These are the activations of a small neural network, seen along a few directions. Each row is one input.
Each table varies a few parts of the input and shows all the possible inputs, shuffled.
Descriptions start from the smaller parts, as in this example, which fits no table here: one of 2 separate values, together with either a single point or one of 11 places along a line or (one of 4 places along a line, together with one of 8 places around a ring).
Shared parts are said once, and a part with two or three values counts as separate values.

Other details of the inputs vary at random and push rows far along two fixed directions, the same in every table; ignore that.

Table:
x1: [-25 -18   6  -1  25   8 -10 -21   3  26 -11   3 -27   3  28  15]
x2: [ 30  33  11  -2 -46   6  -1  27 -15  -9  11   1  45  25 -40 -18]
x3: [ 59  -4  12 -18 -61 -40  21   2 -16  29   3  18  17  12  -3   8]
x4: [ 70  62 -29  63 -12 -45  10  54  29 -60   7  24  61 -20 -31  -6]
x5: [-87   2  19  27  61  89 -49  -4  25 -27  -5  11 -26   6 -20 -36]
x6: [-18 -63 -18 -16  43 -40  10 -48   4  42 -19  -3 -64 -21  72  44]
x7: [ 19  23  12   1 -33  34  -3  35  -5 -23  16  14  41  13 -56 -29]
x8: [ 68  -4   6 -22 -65 -38  29   9 -20  25   7  20  25  13  -4  13]
x9: [ 11  34   6   8 -29  22   5  34  -8 -29   8 -16  41  14 -42 -18]
x10: [-14 -49 -13 -19  31 -50   8 -56   6  50 -16   5 -61 -17  66  31]
x11: [-72   9  -3  26  55  75 -34  11  11 -54   4 -13  -4  -8 -31 -30]
x12: [ 59   8   6 -18 -57 -22  20  14 -21  16   4   8  29  14  -7  12]
x13: [-90  11   8  26  71  98 -45   3  16 -34  -3  -2 -14   9 -22 -25]
x14: [-48 -24  -7   1  57   5 -17 -34   8   5  -5  -1 -45 -11  26   1]
x15: [ 85 -15  -2 -33 -68 -93  48  -9 -25  54  -9 -10   5   1  37  41]
x16: [ 45 -10  -9 -19 -27 -39  25   4 -10   8   4  -9  13 -10   6  15]
x17: [-22 -26 -14  -8  31  -7   2 -24   0   8   1   4 -30  -8  15  15]
x18: [-22 -30   6  -5  21   6 -10 -22   6  30  -7  21 -35  -1  31   9]
x19: [-92  11   5  28  71  79 -40   6  15 -36  -5 -17 -21  -3  -8 -25]
x20: [ 31  26  -2  -5 -35 -13  11  20 -14 -25  21  -1  41   5 -41 -17]
x21: [-21 -36   5 -12  31 -12  -6 -42   8  47 -22   7 -48   1  55  27]
x22: [ 10  45  10  16 -32  18  -5  31  -3 -38  13 -20  54   7 -55 -40]
x23: [ 26  33   8   4 -39  16  10  37 -17 -29   7 -14  44   9 -36 -16]
x24: [ 50   4  14 -15 -59 -29  14   2  -8  26   1  16  20  12  -6  -5]
x25: [  95  -25  -10  -37  -71 -104   51  -11  -23   46   -4   -4   11   -9
   36   42]
x26: [-34 -39   4  -7  32  11 -12 -27  13  27 -12  23 -47  -3  34  15]
x27: [-57  -3 -10  10  53  32 -26 -10   6 -17   8  -3 -20  -9  -8 -17]
x28: [-28 -38   4  -9  34 -10  -7 -45  12  50 -28   7 -54   0  60  26]
x29: [-18 -62 -12 -15  40 -48   6 -50   4  50 -21  -5 -67 -23  76  43]
x30: [-79  -2   0  19  72  51 -35 -16  12 -27   7  -6 -29 -11  -9 -20]
x31: [  9  47  15  14 -33  21   2  34  -4 -27   3 -20  45  15 -42 -33]
x32: [ 10  27   2   7 -25   6  -4  28 -10 -30  14 -16  40   2 -38 -26]
x33: [ 74   4   3 -28 -62 -37  28  13 -18  23   4   7  34  14  -7  17]
x34: [-49 -14   9   8  35  58 -24  -8  10  -8  -2  21 -24  -1  -3  -7]
x35: [  5  52  17  15 -28  32  -4  40  -7 -40   9 -23  51  15 -52 -38]
x36: [ 31 -12 -13 -19 -19 -36  20  -4 -16   7   8   5   1  -3   6  13]
x37: [-12 -40  -9  -9  21 -37   5 -36   5  32 -17  -7 -43 -13  53  23]
x38: [ 49  12   0 -15 -43 -22  30  21 -14   4   4 -12  31   3 -10  10]
x39: [ -2 -60  -6 -26  23 -41   9 -50   5  67 -27  16 -63  -5  81  54]
x40: [-66  13  -5  16  59  72 -33  10  13 -52  17  -5   1  -9 -44 -34]
x41: [ 39  86 -36  58 -22 -15  11  58  42 -69  29 -10  45 -17 -35 -10]
x42: [-19  30   7  13   1  40 -10  26   0 -37   4 -15  26   8 -34 -23]
Description of these inputs: either one of 2 separate values or (one of 5 places along a line, together with one of 8 places along a line).
- Which of the alternatives is x13? => one of 5 places along a line, together with one of 8 places along a line
- Change only the place on the line of 5 in x5. List by row number the other rows that result. => x14, x21, x35, x37
- Change only the place on the line of 5 in x28. List by row number the other rows that result. => x10, x22, x24, x31

Table:
x43: [  3  53  25  37 -29  66 -31  53  10 -48  23  21  58  15 -76 -46]
x44: [-85 -23 -12  31  86  36 -26 -24  28 -12 -22 -11 -58 -17  39  12]
x45: [ 86  13 -13 -17 -64 -96  34   0  -9  26   3 -11  29  -6  17  13]
x46: [ 84   0 -18 -22 -65 -95  41   1 -17  14  15   0  23  -6   5  17]
x47: [-88 -16 -17  26  84  29 -32 -35  34 -14  -5  -6 -58 -20  26  -4]
x48: [ -5  58   2  34 -13  46 -10  59  -4 -80  18 -17  61   8 -75 -42]
x49: [ 92  -7 -21 -25 -59 -99  42  -2 -17  16  13   2  28 -18   6  19]
x50: [-81 -26   5  23  98  61 -42 -34  40   2 -31  36 -61  -5  29   3]
x51: [-94 -31  23 -10  59  72 -30 -24   5   1 -15 -20 -48  -4   8 -22]
x52: [ 72  -7  12 -53 -85 -39  30   5 -42  36   5   0  45  32 -15  11]
x53: [ 47 -25 -19 -24 -21 -74  39 -28   0  55  -4   5 -34  -9  63  56]
x54: [-11 -73   5 -46  17 -41   5 -68 -29  83 -19   9 -65   6  72  46]
x55: [-84 -29   0  23  72  63 -35 -24  30   8 -21  33 -67  -3  43   1]
x56: [ 97 -10 -15 -19 -61 -88  48  15 -24  13   1  -3  35 -15  13  31]
x57: [ 83   5 -14 -24 -62 -70  45  12 -17  22  16   6  18   1  10  32]
x58: [  5  58  -3  22  -9  53  -9  56   0 -68  33  -7  62   1 -81 -40]
x59: [-11  34  25  -5 -38  79 -16  38 -16 -43  14 -24  60  30 -80 -51]
x60: [ -7  72   8  43 -10  47 -19  58   5 -70   5 -30  67   9 -67 -47]
x61: [ 10 -62 -23 -26  38 -80  24 -60  14  87 -29   3 -86 -22 122  76]
x62: [-21  50  42   2 -28  65 -20  34 -31 -47  24 -22  59  26 -85 -65]
x63: [-92 -34   9  29  91  63 -38 -30  41  18 -23  32 -67  -3  28  -1]
- What is each input in this table made of? => either one of 4 separate values or one of 5 places around a ring or (one of 3 separate values, together with one of 4 places along a line)
- Which of the alternatives is x54? => one of 5 places around a ring
- Change only the place on the line of 4 in x57. List by row number the other rows that result. => x53, x58, x61

Table:
x64: [-72 -52 -11  -7  92   8 -27 -53  10  12 -20 -10 -61 -23  40  10]
x65: [-35  32  11  27  20  61 -35  11  24 -21  -1  17   8  18 -24 -28]
x66: [ 51  -8   5  -8 -47 -64  20  -5 -10  26   4  15   1  -5  14   5]
x67: [ 12  20  -5  -3  -7   8  -5  11   1 -20  24  16  33   1 -49 -23]
x68: [ 42  39 -17  16 -21 -15  17  28  12 -24   8  16  30   1 -18   8]
x69: [-17  31  -1  -4  -7  30 -11  17  -4 -39  26 -28  30  -1 -51 -36]
x70: [-39  11  -7  14  29  65 -25  15   3 -37  19  20  10  11 -50 -20]
x71: [  0  18  18  -1  -6  33  -4  21 -18 -11  -9 -11  30  15 -22 -11]
x72: [ 53   1   7 -16 -51 -53  20  -7 -15  37 -23  -7  22  13  18  13]
x73: [ 47   8   2 -16 -53 -61  28 -11 -18  26  13 -17   4   2  15  11]
x74: [-58  10   1  25  53  36 -33 -13  20 -13  10  23 -25   1  -4 -17]
x75: [-44 -30   1  -6  35   1  -3 -40  20  41 -26 -15 -60  -1  61  18]
x76: [  9  -8   9 -22 -16  -3  18  -1 -10  29  -5 -17 -12   9  22  21]
x77: [-71 -62 -11 -11  84  17 -18 -46  -5  15 -22   0 -66 -13  53  24]
x78: [ 12  -5   4  -3  -5 -44   3 -19 -14  19  -7  -7  -5   1  15   7]
x79: [ 44 -13  -9 -40 -50 -42  35   1 -29  16  13 -13   6   5   7  20]
x80: [  7  18  10   5  -9  39  -9  19   0  -3   7  19  19  18 -24  -2]
x81: [ 10   8   5   1 -14  10  -4  16   1 -29  17   4  29 -10 -45 -33]
x82: [  8  13  24  10 -24  40  -4  32  -2 -17   1   7  28   9 -31 -15]
x83: [-28 -77 -11 -17  40 -16   6 -43   2  36 -14  22 -66 -21  61  37]
x84: [ 62  -5 -16   5 -32 -55  33  12   6   8  -4   6   6 -18  24  24]
x85: [ 61   4 -14  -2 -30 -68  28  12  -9   6  -9 -15  23  -6  22  30]
x86: [-45  57 -10  42  23  66 -21  48  17 -69  17 -34  30  -6 -47 -34]
x87: [ -9 -10  12  10  -4   6  -9  -3  17  14 -21  11 -16   0  15  -7]
- Changing only one part turns x75 into x65. The same change can be made to x86. Which row results? => x68
- What is each input in this table made of? => one of 4 places along a line, together with either a single point or one of 5 places around a ring
- A walk changes only the place on the line of 4. It starts at x73 and steps to x78. List the rest of the walk in order. => x66, x74
- List by row number the other rows that have the place on the line of 4 in common with x71. => x64, x72, x77, x78, x85
